A small network was trained on made-up records. Each row is its average activation on records with the value named, seen along a few directions.
Values that are neighbours, or in one group, have similar rows; names and order tell nothing.
Random noise pushes rows far along 18 fixed directions. That doesn't count. These rows show it; they differ only by the noise:
[  -7  446 -181 -272 -128 -206  181  114 -123 -448    8 -184 -279  184
  114   -2 -256  138 -304 -433  134 -620  298 -187   64  200 -219   42
  391 -472  197 -345]
[ 190 -654   74 -164  -34   26  -86  -62  -69  356 -169  -24  439  -81
  284 -147   23  588  -75  153  123  325   78  -64 -248 -252 -238 -164
  174  142  -55 -110]
[ -82  310 -132 -255 -232 -372   70  100  328  201 -159   13  206   70
  140 -279   23 -210 -227 -183 -314  192 -224 -180 -322  368  603   27
  205   21   23 -382]
[-121  -97  163 -238  -44 -219  241 -425 -187 -296 -124 -527  203 -477
   90   21 -280   21  190 -154 -111 -273 -436  234  164  245 -258  -64
  123 -111  633 -166]
[ 206  240  446  -57 -151  307 -353  112  590  437  411   88  133 -124
 -368  502  277   -7  255 -376  133 -107 -764 -240  159 -107  113 -335
  -42 -200   99 -444]
[ 142  152  201  808 -168 -271 -209  272  -35 -443 -284   25 -231  130
  168  229 -121  262   66  -94  566 -128  227  122 -187 -156   29 -330
 -426  494 -342  234]
[  33  -20  141 -522  241   95  136 -138  -75   12    7   84  134 -156
  137 -187  -10 -517   95   98  -67  322 -390  418  -26  -67  241  315
  364  -57   64 -468]
[-481  265 -162  102 -107 -239    7  387   -1 -109  383   30  -69 -443
   10  111  355 -476 -472 -317  116  -58   60 -191   59 -133  252 -497
  171  -31 -316  188]
[ 678  360  121  -33 -222  306  -33 -376  -64 -351 -189  155 -135  327
  141 -137 -140  -44  378 -203  132   -3  312  310  217  -43 -403  372
  170 -231  -67 -284]
[-231 -103  130 -371   60  -26  105   16  256  152 -118  -91   30 -279
  160 -333  311 -279   -8  -73   89  182 -185 -240   49  100 -136  140
  223  239    8 -314]
[ 104   72  573   62    5  206 -194 -134   90 -320 -353    4 -234  283
  261  364 -261 -380   59 -110  354 -210 -192  265  135 -266 -249  173
 -714  194  222  -13]
[ -13  165   80 -831    0    6  182 -112 -150  -83 -329  376  228 -161
  -99   90 -193 -496  -59 -331  160  168 -349  129  305 -132  -67  227
  399  -18 -256 -369]
[ -70  305 -310  160  136  -74 -116 -101  -96    1   40  142 -138 -325
   42 -585 -525  -35  198  170  100  346  327  392 -211    2  414 -199
  814  437 -280  -17]
[ 175 -177 -130  432 -269  144  -87   90  490  -76 -103   83  186 -355
  -99   36 -407  230 -207 -377 -200 -180 -435  116  193  282  143 -228
 -426   14    8  608]
[ 382  -24 -285 -181 -220  298  278 -111   62 -202 -117  234   -1  143
 -140 -155 -339  329   79 -211 -338   56  220   11  247  384 -156  466
   37 -258  167 -288]
[ 181 -207 -225 -506   22   49  372  -23 -447 -393 -494  147   90  -88
  202 -235 -657  -19 -301  -93 -148   -4    9  366  -22  178 -185  440
  284 -160   34 -280]
[  15 -102   52  -30  156  194 -177  138  226 -351 -156  100 -346  277
  484 -282    4 -275 -288  210  456 -292  232 -114 -189  167  -28  301
  -96  321  102   14]
[-274  183  170   -3   44    2 -443 -416  220  309  240 -136  -93  -22
  -47   66 -306  109  333   43   99  -80  158    7  120 -297  -58 -476
   83  116  306  131]
[ -99  480  -97  197 -390 -228  121  -59 -417  202   63 -411  238 -129
 -165  145  195 -127 -226 -194 -283  -93  201 -236 -189  -35  -60 -346
  111 -210    8  348]
[-143  150  122  398 -407  -53 -213  373   74  241  149 -167  -84 -131
   10  220  170  215 -176 -112   35  -29  121 -584 -438  123   57 -523
 -136  266  159 -473]


Field SEM:
suf: [-477 -538 -300   11  240 -342 -288  -85  158  191  -18  595  -63  -95
 -251 -125   95  184  415  286 -191  461  346   21  370 -201 -122 -287
 -275  207 -532  464]
vep: [  23   90  294  309  320  414 -542  185  232  440   55 -156 -306 -201
   44 -312 -205  -84  229  357  279 -217 -313   83 -413  -70 -101 -234
  250  343  -85   -7]
ruba: [-161  235 -109 -119  266   66  215   38  168 -332  204  -25 -274  353
 -220  313 -215  168  -87 -188  310 -525  110 -103  458   -3   51  213
  -95 -209  161  301]
kena: [ 243  -97  108  233 -236 -509  159  -36  256  135 -170 -105  440  197
 -134  392   66  471  244 -166 -365  186 -636  163   46   33  440 -141
 -500 -159  -46  -85]
pesa: [ -56 -230 -241   62 -174   66   56  183 -342 -315  244  375  264 -246
 -277  546  160  144 -324 -125  345 -196  132 -211  237  -85  -76 -314
  -39   11 -273  503]
mor: [-202  250  406 -256 -132 -226  103 -282  -53 -100 -327   25  105 -146
  155  257  318 -948  -83 -430  120  296 -296  151  474 -426 -151   50
 -375   76 -257   99]
liri: [  24   88  110   -6  150 -119  110  350 -196 -243 -189  -18 -121  207
  -48  155  232 -355 -173  164   -8 -266 -288  -80 -328  329  125  325
 -249 -102   37 -182]
pinav: [  89   68   79   96  216  -35  190   40 -165  106 -222 -130  -90  240
 -205   49 -165  255   57   69  236   57  -58  -75  -76  -75   -1  287
  117  251  -78  -39]
gib: [ -92 -482   73   23  472 -538   37  111 -406 -153   38 -450  219 -227
  190  -84  759 -153   89  560  -33 -349 -566  269 -338   85 -101  -87
   49 -378 -117  388]
giman: [ -90 -288  -24  279 -108  -71 -373 -113   81 -268  392  -77  -90 -474
  451  -88   86  332   29   46  608 -197  260  -82   50 -138 -182 -773
  477  306  -14  -48]
kofe: [-287 -141 -128 -182  -52 -278  229  657 -144 -218 -374  288 -142    4
   76  181   29 -226 -624 -128  -26  -47 -175 -285 -169  191  149  116
 -301  115 -304 -345]
keba: [  79  319   52  236 -167  130  195 -324  116 -450  144   11 -248  -66
  -54  -27  272 -277  421 -144  171  182   97  -26  433  192   69  243
    8  329  106 -292]
The values of SEM form a 3 by 4 grid.
- Which values are neighbours of suf? Give them in the order they are listed. => mor, liri, gib
- Which values are neighbours of keba? Give them in the order they are listed. => kena, pinav, kofe
A value of SEM combines one of 4 hidden first parts with one of 3 second parts; all combinations occur once.
- Changing only the second part turns pinav into kena. suf has the same second part as pinav; what does that change turn suf into? => ruba
- Changing only the second part turns kofe into mor. pesa has the same second part as kofe; what does that change turn pesa into? => liri

Field VUDE:
fedim: [-251  150  -32  -21  105    3    8  134  -21  -51   55   67 -374  195
   35   45  218 -326  -53  -43  -84  -46  338  -89  233 -279 -293   75
 -256 -189 -258  129]
vasil: [ 585   57  175  184 -407  355   39   74  368  -21  -69 -139   75 -327
   47 -169  119   97    4 -504   45  -68 -483  -96  108  319 -276  133
  137  -95   74 -326]
liv: [-160  370   50 -221  149 -446   21 -106    9  -56 -168  -64 -198  177
  170 -268  -56 -442  178 -100 -108   42  -78  335   47 -182   99   92
  252 -158 -191 -220]
pir: [-267  -67    2  -49  153 -304 -191  189 -219 -117  -28  -38  -77   -5
 -167  428 -139  378 -154   60  514 -563  -34 -321  -69  -63 -153 -433
  100   60   -9   53]
reti: [ -56 -292  -31   11   68   12   98 -123  -81 -201 -138 -253   39  -90
  200    2 -324    8 -204   47  -74 -352 -191  225   64   46 -145   19
 -225  -91  252  476]
pide: [ 356 -238  116  299 -487  124  -83  116  545  139 -273  312   94 -216
  -16 -212  247  159  371 -277 -314  417 -248  -72  121  337 -187   58
 -422  166 -218 -325]
sav: [-114  228    1  -74 -175 -297   11 -462  419   44  -76 -178  149  146
   64  -22  177  -22  167 -219 -174  -70   36 -218  330  102  -51  -84
 -216 -100  177  308]
sapem: [ 153  -98 -143  148 -143   52 -147 -109   10 -352   35  395 -113    9
   40  140 -216   82   43 -156   68   29  217  189  328  -82  -53 -116
 -141  -53 -180   28]
kubu: [-211  -33 -132  328  -54  136    1  402 -215  123 -280    1 -271   -6
  -38 -201  126 -264 -173  298 -218   27  378 -280 -332  136 -182  118
 -349  386 -269  313]
sevut: [  22  -45   10 -244  -20 -265 -430   17 -116  267  134  350  295  -22
  -91   90  634 -291  174  251  -82  103 -145  -32 -238 -158   43 -354
  137 -331 -484   36]
vef: [  67  155  224  -64 -191 -143   63 -193  -78  -57   80   19  323   87
 -213  390  619 -199  228  -95  116   95 -130  -90  196  -92   -9  -18
 -177  -73  -85  179]
kuzim: [ 113   33  165  150 -185   85 -273    5 -309   66  165  -37  134  216
  333  325  -66  217 -286  190  369   77  471 -112 -494 -381  162 -452
   72  169  105 -238]
dato: [ -18  130  111   33 -125  -71   89 -148  212 -362 -227 -177  -80  186
  273  -93  169 -132   14  -30  276 -262   77 -240   48  367  -72  256
 -234  303  236  118]
bib: [  23  272  216 -100  356 -286  113 -107  312  202  233 -715 -100  178
  103 -302   62  147  152 -163 -134 -306 -377  234  -41  -57   36  160
  340 -606  385 -179]
fim: [  -7  -50  121 -265  201  -43  156   59  -13   62 -645  -22    9  117
   42 -137 -625  228 -289 -187  272   -3 -114    8  -36  -70 -139  273
   17  315  -47    6]
A value of VUDE combines one of 5 hidden first parts with one of 3 second parts; all combinations occur once.
- Changing only the second part turns sevut into vef. pir has the same second part as sevut; what does that change turn pir into? => sapem
- Changing only the second part turns fedim into reti. bib has the same second part as fedim; what does that change turn bib into? => vasil

Field GIF:
muv: [-308  202 -226   63 -192 -493   23 -202 -816 -259  -95 -353  106  -39
  172  100    1 -173 -222  365  139 -311  458 -219 -440   87  -31 -394
  371  279  119  243]
kopu: [ 356 -303    6  -28 -185  570 -585 -214  379   44   59  502   20   21
  195  -26 -253  -51  -79  164  254   -2 -121 -125  -38  155  101 -108
   -2  340  220 -165]
vakag: [-451  200  -60 -670  130  204  230   97 -268   15  525  273 -310  385
 -620  583  495 -195  119  129 -151  -41  422 -725  295  131 -182  362
  -98 -347  416 -814]
dizas: [ 219   16 -118  353 -269  202  126   85 -151 -112   73   -1  181 -297
  -65   96  257  -99 -120 -136   58  -38   25  -26  164  -31 -155 -126
  -43   22 -336  514]
kuzar: [ -63 -872 -110  -39  253 -158  377  617  -70 -358  227  383   26 -159
  -63  354  373  188   38  270 -508  348 -580  315  -43  241  431  237
 -573 -345  -52 -747]
kapi: [ -64 -185   54 -140  -14 -276  344  -33 -811 -457 -128 -193  186 -565
 -366  333  368   84  266   68  371 -233 -191 -248  124  274 -572  -56
  360  208   65 -269]
dis: [-134  371  -62  -99 -299  -72  -86  126  552  176 -180  332 -244  500
 -331  153 -440  107  127 -306 -618  -25   30 -243   70  405  246  180
 -643 -200  215 -383]
nunus: [ 125  -41   55   59 -301  278  186   22  231  -52    3   23   72  -74
 -156  -12  163  412   78 -141  353  127  181 -608   22  467  -25  197
   76  597  374 -449]
sev: [-432   87   40   83   71  196 -206  279  -89  -91  528   52 -507 -139
  -53  240  112 -217   85   89  -70 -183  345 -130   52 -125 -178 -290
 -197 -185  160 -330]
The values of GIF form 3 separate groups.
- List the group mates of kuzar, in the order listed. => muv, dizas
- List the group mates of dis, in the order listed. => nunus, sev
